[109 130 105 136] >> 136, 130

[142 149 152 145 139] >> 152, 149

[[116 132 137 124]
 [101 151 136 130]
 [158 119 123 124]] >> 158, 151

[141 119 150 123 132 125] >> 150, 141

[[124 129 116 120 130 121 150]
 [120 138 122 128 126 113 113]] >> 150, 138

[[130 150 130 126 128 127 118]
 [124 131 128 129 126 123 128]] >> 150, 131

[[126 154 143 120 143 128 155]
 [131 142 134 123 134 123 146]] >> 155, 154
---
[[149 130 126 117 126 151 145]
 [141 151 126 137 120 134 145]
 [108 132 124 138  99 117 114]] yields 145

[[141 104 119 135 139 134]
 [131 140 127 143 122 106]] yields 106

[[132 137 140 105]
 [131 128 111 139]] yields 139

[[ 99 148 123 111]
 [140 109 132 137]] yields 137

[[116 141  99 142 143 130]
 [122 120 103 122 130 130]
 [122 117 103 139 130 130]] yields 130

[[131 130 105 152]
 [108 153 122 129]] yields 129
---
[[153 151 127 115]
 [154 157 122 110]
 [106 112 133 130]] -> 153

[[127 147 122 138 131 139 120]
 [131 133 122 157 125 123 120]
 [129 133 127 106 128 133 134]] -> 127

[[119 131 115 114]
 [122 136 106 122]
 [129 136 113 131]] -> 119

[[130 119 129 137 102 138]
 [127 129 140 134 134 126]
 [117 142 143 126 148 131]] -> 130

[[144 103 122 156 122 103 145]
 [117 103 111 133 151 149 129]
 [114 105 105 117 133 148 153]] -> 144

[[154 143 124 109]
 [137 120 143 106]
 [129 136 124 106]] -> 154

[[147 133 149 123 140 119 132]
 [139 144 147 115 116 111 119]
 [108 106 133 142 150 116 143]] -> 147

[[128 147 123 122 132]
 [132 148 113 120 124]
 [129 158 118 118 132]] -> 128

[[124 123 113 141 145 134]
 [126 148 145 119 127 143]
 [126 151 142 123 132 150]] -> 124

[[133 127 122 129]
 [125 127 110 128]
 [127 127 152 129]] -> 133
---
[[132 140 135 127 134 136]
 [143 132 133 146 135 148]
 [138 135 149 123 128 135]
 [139 140 152 122 153 128]
 [145 138 128 125 157 150]
 [156 138 134 124 155 137]
 [148 137 133 126 128 128]
 [142 140 128 139 147 147]
 [140 135 135 137 136 128]
 [136 137 138 124 140 153]] gives 127

[[118 119 123 107 134 147 134 116]
 [127 109 134 152 119 112 122 123]
 [125 113 135 151 119 115 123 120]
 [123 110 123 150 117 106 123 131]
 [128 136 131 102 140 113 117 124]
 [138 114 128 122 134 105 117 140]
 [127 111 129 154 116 107 123 128]
 [115 122 123 110 133 147 134 118]
 [112 131 129 107 134 147 132 110]
 [119 147 129  99 138 127 124 115]
 [123 147 130 100 139 125 123 115]] gives 147

[[121 124 132 122 133 132 137 122 126 110]
 [124 110 130 142 157 121 132 130 143 139]
 [120 133 133 127 129 127 121 127 127 129]
 [118 133 134 127 129 127 120 127 127 128]
 [130 130 126 130 125 126 124 130 128 135]
 [123 125 131 124 132 131 134 124 127 116]
 [139 116 135 125 155 130 120 149 157 127]
 [124 114 129 140 149 122 132 127 138 137]
 [129 122 127 124 130 132 140 124 127 114]] gives 122

[[143 124 145 114 122 129 116 121 139 125 132 130]
 [131 113 129 123 134 134 121 126 139 121 123 148]
 [128 130 126 145 148 144 119 124 134 122 129 136]
 [148 129 145 128 142 140 124 130 150 122 135 139]
 [141 141 140 111 115 109 128 133 145 128 136 124]
 [138 109 136 131 130 125 124 124 143 139 138 116]
 [144 117 145 133 135 133 114 120 143 140 141 109]
 [138 112 138 121 124 119 130 137 138 138 142 117]
 [118 125 125 144 134 136 138 127 115 144 125 118]] gives 125

[[148 128 148 127 127 121 123 140 109 121 140 104 123]
 [119 142 138 135 149 140 140 113 123 138 122 116 129]
 [130 140 128 133 135 126 116 120 110 153 116 151 133]
 [134 119 129 125 140 120 136 144 105 152 118 146 140]
 [136 125 143 125 131 118 115 132 105 139 126 151 122]
 [124 116 147 128 109 129 124 147 117 128 116 125 140]
 [149 123 130 139 147 121 142 122 116 146 132 119 140]
 [135 127 128 139 140 112 134 113 113 132 138 104 134]
 [119 130 143 138 114 112 108 116 108 131 129 113 122]
 [129 116 150 131 109 138 123 126 125 116 120 112 122]
 [136 142 136 136 110 113 108 114 120 116 135 108 124]] gives 140
